A small network was shown many inputs. Here are its activations along a few directions, one row for each input.
In each table, some parts of the input vary, and every possible input appears once, in random order.
Descriptions start from the smaller parts, as in this example, which fits no table here: one of 5 places around a ring, together with either a single point or (one of 2 separate values, together with one of 4 places along a line) or one of 11 places around a ring.
Shared parts are said once, and a part with two or three values counts as separate values.
In the rows, 128 means zero.

Other details of the inputs vary at random and push rows far along two fixed directions, the same in every table; ignore that.

Rows:
R1: [135  71  91 130 107 103 122 214 121 109 109 171 139]
R2: [140 128 147 148 135 156 117  58 127 104 167  85 145]
R3: [138 132 115 128 145 110 125 172 134 130 115 148 113]
R4: [152  94 104 121  75 181 160  95 113  60 133 120 122]
R5: [160 110  90  95  89 173 181 114 120  39 143 136 116]
R6: [102 139 132 104 118  94 114 178 141 157 114 147 127]
R7: [ 87 163 170 166 172  81  87 121 128 213 114 121 141]
R8: [124 149 123 146 150  92 111 171 132 151 120 138 109]
R9: [125 135 141 116 121 110 140 159 117 143 127 161 127]
R10: [100 107 132 131 141  86 116 165 120 162 105 161 142]
R11: [152 100  51  46  93 165 169  80 114  83 149 144 138]
R12: [110 109  69 107 136  92  96 145 122 194 103 161 140]
R13: [132 185 149 143 130 170 128  56 130 128 153  74 103]
R14: [151  86 105 122 112 162 162  85 125  43 146 136 130]
R15: [105 105 124 118 106  94 116 178 143 152  95 163 142]
R16: [149 106 115 125  94 177 145  91 119  72 147 105 145]
R17: [169 101  95  95  88 159 177 113 113  37 151 130 123]
R18: [124  87 100  77 109 102 158 189 118 100 121 185 131]
R19: [113 192 154 171 158  88  79 146 131 202 127  94 108]
R20: [ 87 153 167 152 166  93  92 106 131 193 124 114 143]
R21: [140 133 134 141 120 186 136  67 132 105 128 101 120]
R22: [140 115 106 116 129 129 145 189 136 129 112 146 119]
R23: [115 142 129 168 142 117 105 137 133 152 111 123 120]
R24: [ 92 133 150 138 148  84  97 140 134 182 105 130 139]
R25: [121 117 131 167 148  84  94 158 128 155 120 135 123]
R26: [132 143 139  85  95 158 154  78 140  96 148 110 138]
R27: [121  83  91  63  86 109 155 206 126  85 106 185 129]
R28: [123 175 157 159 185 100  91 123 143 178 136 109 109]
R29: [124 110 118 148 107 127 104 173 123 146 114 132 126]
R30: [102  90 112 108 100  98 123 191 136 132  94 174 141]
R31: [107 143 156 115 120 156 127  47 133 114 136  89 151]
R32: [152 105 115 130 104 160 152  81 117  64 142 110 137]
R33: [112 146 152 179 184  93  79 136 144 184 114 124 121]
R34: [144 121 137 139 142 175 147  70 139 103 137  95 145]
R35: [ 97 140 160 140 154  95  95 112 132 180 119 120 144]
R36: [153 142 136 126 128 144 140  72 122  89 169  96 119]
R37: [146  91  86 101  80 131 140 214 116 100 121 164 113]
R38: [144 104  94 109  97 120 135 203 119 105 126 154 123]
R39: [139 181 165 143 168 163 130  52 143 144 157  60 130]
R40: [132  62 104 104  90 114 164 191 110  98 103 204 142]
R41: [158  77  98 107 100 192 181 109 131  53 126 132 142]
R42: [139 172 155 134 141 184 137  63 140 141 149  67 116]
R43: [101 169 155 193 178  87  74 130 140 198 112 107 121]
R44: [113 136 155 176 186 100  89 142 149 194 118 116 131]
R45: [148  99  96 109 106 112 135 199 119 100 130 156 127]
R46: [117 170 187 155 140 155 125  30 122 151 151  91 148]
R47: [119 134 140 120 130  90 130 181 119 163 118 166 125]
R48: [128  90  92 136 100 130 134 183 124 109  97 167 110]
R49: [134 139 139  95 121 151 164  72 116  96 156 119 138]
R50: [125 157 156 105 137 148 147  53 119 117 161  97 138]
R51: [129  91  96 143 106 102 122 200 119 122  98 162 122]
R52: [104 142 140 110 140  83 113 162 133 167 116 138 125]
R53: [118  99 130 126 117 109 139 161 114 133 108 173 143]
R54: [105 172 156 188 177 104  73 134 144 207 101 107 120]
R55: [130  97 110  94 107  97 155 208 111 120 110 196 127]
R56: [139 114 121 125 154 112 132 174 140 138 129 144 120]
R57: [151 145 124 113 113 184 152  87 129  92 140 107 107]
R58: [134 185 162 152 165 142 118  41 136 128 171  73 115]
R59: [147 119 125 134 132 169 145  73 132  81 132 112 136]
R60: [130 160 131 140 149 121 114 149 137 153 118 123 110]
R61: [140 124 137 138 123 192 146  74 137 115 131  92 130]
R62: [100 165 161 127 161  79  93 140 134 195 127 122 127]
R63: [146 155 132 126 102 169 141  79 118 103 153  87 108]
R64: [149 151 147 128 135 151 126  69 126 104 180  82 131]
Description of these inputs: one of 2 separate values, together with either a single point or one of 11 places along a line or (one of 4 places along a line, together with one of 5 places along a line).
The inputs of R61 and R42 match in every part but the choice among 2 separate values. If R41 is changed in the same way as R61 into R42, which row does it become?
Answer: R22
The inputs of R18 and R20 match in every part but the choice among 2 separate values. If R11 is changed in the same way as R18 into R20, which row does it become?
Answer: R12
A walk changes only the place on the line of 11. It starts at R26 and steps to R6. List the rest of the walk in order.
Answer: R27, R52, R62, R18, R50, R49, R55, R47, R9
A walk changes only the place on the line of 5. It starts at R61 and steps to R21. List the rest of the walk in order.
Answer: R48, R4, R29
A walk changes only the place on the line of 4. It starts at R37 and steps to R38. List the rest of the walk in order.
Answer: R45, R64
A walk changes only the place on the line of 11. It starts at R46 and steps to R40. List the rest of the walk in order.
Answer: R53, R7, R10, R20, R35, R24, R31, R30, R15

Rows:
R65: [104 182 189 151 152 132 112  67 133 182 138  90 143]
R66: [118  81  91  82  85 122 147 195 122 105 101 179 128]
R67: [106 138 149 151 160  86 102 138 130 172 122 136 128]
R68: [107 152 137 145 156 104  95 109 131 182 127 115 125]
R69: [102 159 172 141 137  93 100 128 135 172 131 105 139]
R70: [158 132 138 150 105 178 151  95 118  73 147  95 111]
R71: [157 112  98 137  90 163 143 149 117  86 125 122 103]
R72: [141 125 145 115 129 162 156  41 124  86 154 105 141]
R73: [163 121 135 146 144 187 149  67 136  75 158  82 129]
R74: [126  81  87  88  86 124 156 194 120 115  99 189 135]
R75: [118  69 106  88  89 108 155 216 121  92 100 196 131]
R76: [126  76 112  92  90 116 154 197 122 100 106 192 136]
R77: [134 136 120 171 169 120  89 160 145 174 118 106 113]
R78: [138 124 112 110 110 153 142  66 117  90 158 108 140]
R79: [131 140 140  98 100 183 149  48 127 103 149  99 141]
R80: [101 173 152 144 156 126 106  86 132 187 125  93 135]
R81: [128 156 151 189 165 124  96 135 145 156 125 103 114]
R82: [105 102 121 138 151  57 108 223 135 179  90 190 127]
R83: [ 99 145 153 146 156  95 113 146 130 178 110 133 136]
R84: [123 163 137 120 162  64 115 215 133 175 127 157 100]
R85: [143 135 123 110 114 162 135  44 114  87 166  94 144]
R86: [105 125 132 151 149  60  94 190 124 173 117 156 131]
R87: [108 143 153 142 163  92 106 142 135 175 108 136 137]
R88: [140  99 118 110 112 124 142 126 111  80 144 147 143]
R89: [131 176 165 195 157 135  96 107 136 156 131  85 110]
R90: [158 121 102 142 103 174 141 116 127  81 129 113 111]
R91: [156 151 107  76 119 147 163 119 125  92 159 125 108]
R92: [129 172 141 185 161 143  88 103 147 167 131  78 112]
R93: [131 118 119  91  86 146 146 105 126  95 140 115 142]
R94: [136 108 106 101 116 153 152  90 129 100 133 133 136]
R95: [136 103 100  93 114 143 151 119 126 100 116 146 139]
R96: [135  79  84  96 109 119 146 162 122 107 111 172 128]
What do these inputs look like to the network?
Answer: one of 2 separate values, together with either a single point or one of 4 places along a line or one of 11 places along a line
The inputs of R73 and R77 match in every part but the choice among 2 separate values. If R72 is changed in the same way as R73 into R77, which row does it become?
Answer: R96
A walk changes only the place on the line of 11. It starts at R93 and steps to R66. List the rest of the walk in order.
Answer: R79, R74, R80, R95, R94, R96, R68, R78, R85
Which other rows does R88 become when the place on the line of 11 takes its other values? List them by row number.
Answer: R65, R67, R69, R72, R75, R76, R82, R83, R86, R87

Rows:
R97: [112  78 115 127 120 103 145 168 124 110 103 189 145]
R98: [180 112  97 132 119 180 163 116 140  51 144 110 114]
R99: [130 103  87  95  93 124 130 185 130 136 111 166 126]
R100: [148 159 141 176 192 163 112  83 144 140 145  81 105]
R101: [143 115 103  83  86 172 156  98 128  84 146 129 132]
R102: [115 135 126 107 128  98 116 162 132 142 124 149 121]
R103: [134 119 103 183 117 103  96 178 119 137 117 124 107]
R104: [106 107 130 126 135  98 119 154 127 142 110 144 136]
R105: [139 102 117  83 104 153 160  94 124  64 142 124 140]
R106: [139 122 114  89 117  98 158 191 106 117 129 179 122]
R107: [139 142 147 100 120 134 144  81 131 103 167 116 128]
R108: [129 122 158 138 139 138 144  71 118 108 140 131 161]
R109: [163 144 120 153 124 164 140 101 137  90 150  86 107]
R110: [133  86 115  96 115  89 140 183 127 111 126 168 131]
R111: [120 123 138 120 129 145 131  79 130 113 133 107 147]
R112: [103 179 150 129 152  87 116 152 124 184 130 132 111]
R113: [145  83  83 162  98 130 119 185 110  90 121 152 109]
R114: [124 151 141 105 125 138 140  91 130 110 161 117 132]
R115: [114 164 162 128 149 131 120  68 133 140 157  85 142]
R116: [125 186 142 121 126 156 126  69 125 170 138  86 117]
R117: [127 117 153 121 131 129 142  78 126 110 151 112 142]
R118: [122  75  91 113 101 125 133 178 124 136  97 162 140]
R119: [108 101 121 145 124 118 116 143 132 157  93 157 142]
R120: [106 175 135 131 140 101 102 155 129 207 113 127 108]
R121: [134 128 121 109 109 165 132  80 130 127 136  97 142]
R122: [153 163 140 177 186 158 113  84 149 140 146  80 108]
R123: [155 153 139 173 188 167 120  75 141 138 147  80 103]
R124: [127 166 171 129 157 123 117  75 124 146 161  89 151]
R125: [140 120 111  81 100 155 152 104 130  76 144 135 134]
R126: [135 165 134 186 155 101  84 175 133 172 118 105 102]
R127: [130 121 100  85 107 113 150 178 119 113 112 169 114]
R128: [136 104 107  88 100 159 154 104 124  81 134 121 143]
R129: [128 136 183 182 105 151 126 223 144 130  95 123 100]
R130: [118 158 147 129 135 150 109  66 136 158 142  78 139]
R131: [117  79  98 108 108 120 140 171 123 113 103 160 141]
R132: [105 107 131 144 139 100 111 149 133 150  91 162 143]
R133: [105 141 162 152 168  78  98 151 123 186 127 131 149]
R134: [109 103 118 148 123 116 111 149 131 172  86 157 142]
R135: [148  81  90 161 104 125 106 192 105  96 115 160 104]
R136: [135  87 107 100  93 174 159  89 122  83 132 125 147]
R137: [173 118  97 135 117 172 161 124 138  60 141 112 112]
R138: [103 129 167 163 159  78 103 127 134 178 113 145 138]
R139: [116 149 116 107 123 110 130 165 121 155 112 145 112]
R140: [126 186 171 120 145 119 133  73 124 152 160  97 112]
R141: [175 115  95 137  94 172 150 110 123  47 140 109 118]
R142: [154 119 125  80 105 151 168 102 116  65 167 139 145]
R143: [106 152 166 141 151 134 124  61 129 140 152  89 147]
R144: [ 91 136 148 166 154  96  91 135 135 193  92 137 141]
R145: [114 136 116 110 122 110 114 165 133 150 120 144 125]
R146: [114  76 114 123 118 104 139 165 125 110  91 185 140]
R147: [104 150 144 133 154  91  87 146 139 180 115 118 134]
R148: [103 178 149 127 152  83 106 154 126 190 116 130 105]
What do these inputs look like to the network?
Answer: either a single point or one of 11 places along a line or (one of 5 places along a line, together with one of 8 places along a line)
Which other rows does R101 become when the place on the line of 5 takes its other values? List them by row number.
Answer: R119, R120, R130, R136
Which other rows does R143 become when the place on the line of 5 takes its other values? List them by row number.
Answer: R97, R112, R114, R115
List by row number the other inputs of the same sort as R100.
Answer: R98, R103, R109, R113, R122, R123, R126, R135, R137, R141

Rows:
R149: [ 94 150 137 123 143  85  96 156 132 198 109 140 132]
R150: [ 94 145 131 121 143  72  96 170 130 197 107 148 132]
R151: [131 144 124 188 147 113  82 182 139 174 106 113 102]
R152: [108 199 199 149 160 138 106  23 131 165 161  60 139]
R153: [171  72  77 129 117 130 161 216 125  60 115 179 100]
R154: [133 144 128 184 164  98  90 200 140 168 115 125  99]
R155: [101 147 153 137 150  75 102 161 128 181 118 143 130]
R156: [ 99 144 146 133 152  66 102 172 131 187 116 150 130]
R157: [146 131 137  84 108 177 172  30 120  65 170 106 148]
R158: [133  78  94  74  82 148 174 155 122  81 110 173 141]
R159: [136  91 136 118 115 182 163  21 122  59 148 109 166]
R160: [102 201 184 133 155 148 102  13 137 184 156  56 138]
R161: [142 129 134  82 104 178 172  29 115  70 168 100 148]
R162: [159  66  61 138  84 150 145 212 121  76  97 171 104]
R163: [171  78  79 128  95 160 156 179 127  52 124 147 110]
What do these inputs look like to the network?
Answer: either a single point or one of 5 places along a line or one of 9 places along a line
Which of the alternatives is R159?
Answer: a single point
